A small network was shown many inputs. Here are its activations along a few directions, one row for each input.
Each table varies a few parts of the input and shows all the possible inputs, shuffled.
Descriptions start from the smaller parts, as in this example, which fits no table here: line(4) and (point or line(9) or (values(2) and ring(5))).
Shared parts are said once, and a part with two or three values counts as separate values.
In the rows, zero is written as 128.

Other details of the inputs shift rows strongly along three fixed directions, in all tables alike. That doesn't count.

Rows:
r1: [134  99 116 113  85 103 149 156 123 122 156 144 152]
r2: [126 152 130 122 140  91 121 116 118 113 157 160 131]
r3: [131 115 155 114 122 212 120 147 142 120  58 130 146]
r4: [153 165 126 179 177 226 100 148 115 164  54 101 110]
r5: [ 73 133 154 143 168  94 117 139  75 187 129  68  70]
r6: [190  97 130 110  81 137 127 135 171  94 139 160 167]
r7: [127 136 108  97 114 115 130  93 161 103 155 169 171]
r8: [ 98 176  64 173 144  55 119  39 107 112 141 144 103]
r9: [132 119  92 115 104  91 133 110 155 104 145 167 172]
r10: [172 127 157 146 147 179 103 127 146 130  86 136 122]
r11: [164 230  97 210 223 185  70  69 131 112  42 191 114]
r12: [111 136 121  89 112 101 148 104 153  86 153 167 179]
r13: [126 116 137 117 126  93 133  78 158 115 150 122 110]
r14: [153  91 125  99  70 177 136 219 116 141 133 136 179]
r15: [118 147 123 113 140  89 136 127 118 118 169 153 134]
r16: [125 103 107  93  79 163 121 140 154 118 123 161 180]
r17: [123 197  37 167 163  80 118  42 131  87 128 195 133]
r18: [149 101 131 103  86 115 132 134 142 126 161 141 171]
r19: [148 122 127 127 109  86 146 136 132 100 166 168 135]
r20: [139 120 182 152 156  83 134 125  99 163 139  61  60]
r21: [124  97  85 163  89  95 153 114 103 136 173 131 115]
r22: [186 145 153 142 166 166 100 112 157 125  84 121 122]
r23: [144 150 129 127 152  90 128 112 139 100 153 150 108]
r24: [134 114 155 110 135 206 113 186 127 134  82 115 130]
r25: [ 99  99  92 165 109  72 169 117  87 167 187  82  91]
r26: [174  73 144  89  66 192 141 157 177 107 136 135 160]
r27: [ 96 162 145 165 157  70 126  94  64 197  83  18  66]
r28: [122 131 104 123 122  81 147 137 122 122 153 146 141]
r29: [110 170  95 110 138  96 100 117 146  82 127 198 167]
r30: [154 126 141 129 130 200  89 155 130 157  71 126 151]
r31: [127 159  94 124 128  83 116 123 125 107 138 180 161]
r32: [ 97 125 148 120 137  91 147  91 146 101 135 137 117]
r33: [160 104 140  86  87 152 147 136 180  74 126 158 168]
r34: [169 166 143 134 163 162 109 143 118 128 103 151 142]
r35: [144 241  89 189 223 191  68  78 128 113  34 158 120]
r36: [173 156 170 151 179 168  94 124 129 118  87 131  83]
r37: [102 127 108 118 129  85 127 123 126 151 145 116 147]
r38: [ 71 140 113 102 133  91 140 109 132 120 131 130 153]
r39: [123 108 115 105 102 114 150 104 170 101 164 162 145]
r40: [ 78 124 188 118 175  95 132 146  88 177 148  43  70]
r41: [139 102 139  94  92 159 153 144 167  86 128 165 164]
r42: [132 151 142 114 157  85 122 111 150  90 144 138 110]
r43: [174 114 127 115  97 146 144 171 143  98 147 176 159]
r44: [152 105 104 108  99 149 132 147 155 116 126 155 179]
r45: [115 100 170 143 153 107 143 129 117 182 140  53  76]
r46: [148 130 157 136 151 201 105 106 156 125  78 139 108]
r47: [146  69 128  90  59 189 152 221 128 126 144 140 165]
r48: [ 74 125 187 122 163 101 137 100 101 166 123  53  88]
r49: [ 80 149 116 107 147  83 118 135 120 123 143 132 135]
r50: [157  64 135 146  68 225 138 206 110 171 120  86 142]
r51: [137 184  50 168 154  92 131  72 137  92 143 202 144]
r52: [174 117 209 130 156 205  93 170 131 133  74  88  83]
r53: [144 114 111 109  98 151 128 160 138 100 131 179 161]
r54: [118 208  27 157 151  77 116  40 141  72 130 204 146]
r55: [172 116 175 131 140 235 117 198 125 135  90 132 107]
r56: [ 96 127 191 136 175  89 136  83 122 148 115  50  58]
r57: [ 96 185 129 159 179  76 127  93  77 188  75  30  73]
r58: [153 125 196 115 149 214  93 180 115 144  83 108 118]
r59: [ 74  60 144  94  78  70 162 174 108 147 188  76 117]
r60: [110 163  87 114 138  97 118 128 129 103 145 184 157]
r61: [111  79 150 118  90  85 162 160 112 135 197 115 102]
r62: [ 94 126 101 164 132  74 158 116 104 161 178  95 104]
r63: [177 121 164 122 141 210 105 159 132 159  88 110 147]
r64: [136  46 148 139  46 233 135 219  90 189 119  38 127]
r65: [160 146 130 131 141  80 135 116 137 106 151 143 120]
r66: [118 158  72 182 142  62 138  66 116 118 161 160 113]
r67: [ 97  74 161 105  90  74 158 163 122 127 195 101 106]
r68: [ 98  79 157  98  95  87 164 171 124 128 195  99 110]
r69: [ 64 167 109 185 184  78 127  79  77 183 122  36  49]
r70: [123 126 114 100 108 107 130  89 156 106 157 166 163]
r71: [132 101 102  94  90 162 138 134 164 109 126 160 174]
r72: [115 112 116  90  81 156 128 147 149  99 112 170 191]
r73: [159 226  84 190 198 190  59  69 130 101  27 181 119]
r74: [122 128 175 143 150  94 129 137  82 175 144  73  89]
r75: [ 60 113 144 121 147 114 132 117 108 195 126  54  91]
r76: [ 67  62 130  82  67  84 189 149 127 135 176  85 147]
r77: [164 127 128 187 137 243  94 137  90 164  49 101  90]
r78: [112  87 107  94  74 125 148 123 158 117 149 147 160]
Description of these inputs: values(2) and (point or ring(8) or (line(5) and ring(6))).
The inputs of r1 and r28 match in every part but the values(2) part. If r30 is changed in the same way as r1 into r28, which row does it become? -> r37
Change only the values(2) part in r24. List by row number the other rows that result. -> r59
A walk changes only the line(5) part. It starts at r52 and steps to r67. List the rest of the walk in order. -> r58, r59, r29
Change only the values(2) part in r10. List by row number the other rows that result. -> r45
Change only the line(5) part in r46. List by row number the other rows that result. -> r13, r16, r70, r78

Rows:
r79: [157 128 136 128 133 169 116 132 146 105 107 156 138]
r80: [147 128  99 114 102  91 139 127 143  90 170 176 165]
r81: [105 147 133 136 153  92 124 109 113 149 120 106 109]
r82: [154 130 136 118 122 187 114 152 140 124  85 138 150]
r83: [167 135 162 145 148 183 104 146 124 143  89 111 109]
r84: [110  53 114  70  27 107 174 166 152 115 198 132 182]
r85: [122 119 153 132 145 113 133 113 128 139 131 105 100]
r86: [151  97 148 121 101 144 138 157 130 133 137 105 125]
r87: [ 95 172  94 125 153  69 122  81 139 101 137 167 137]
r88: [114 143  57 154 110  97 136  98 117 122 146 155 150]
r89: [127 149 133 129 152 162 111 118 138 117  88 147 139]
r90: [108  73 167 119 103 122 154 169 101 167 163  67  92]
r91: [ 82 107 164 127 143 110 136 122 100 182 132  34  81]
r92: [147 138 133 121 130 183 115 159 130 129  92 147 151]
r93: [119 161 133 141 173 103 117 107 119 123 130 131  98]
r94: [141 130 130 117 124 184 113 163 127 126  96 148 147]
r95: [139 140 122 123 134 108 124 102 154  98 142 158 135]
r96: [119 154  87 181 150  81 134  83 103 142 142 119  95]
The inputs of r93 and r94 match in every part but one. If r86 is changed in the same way as r93 into r94, which row does it become? -> r82
Describe the family of inputs behind these rows. -> values(2) and (point or ring(8))
Change only the values(2) part in r88. List by row number the other rows that result. -> r96
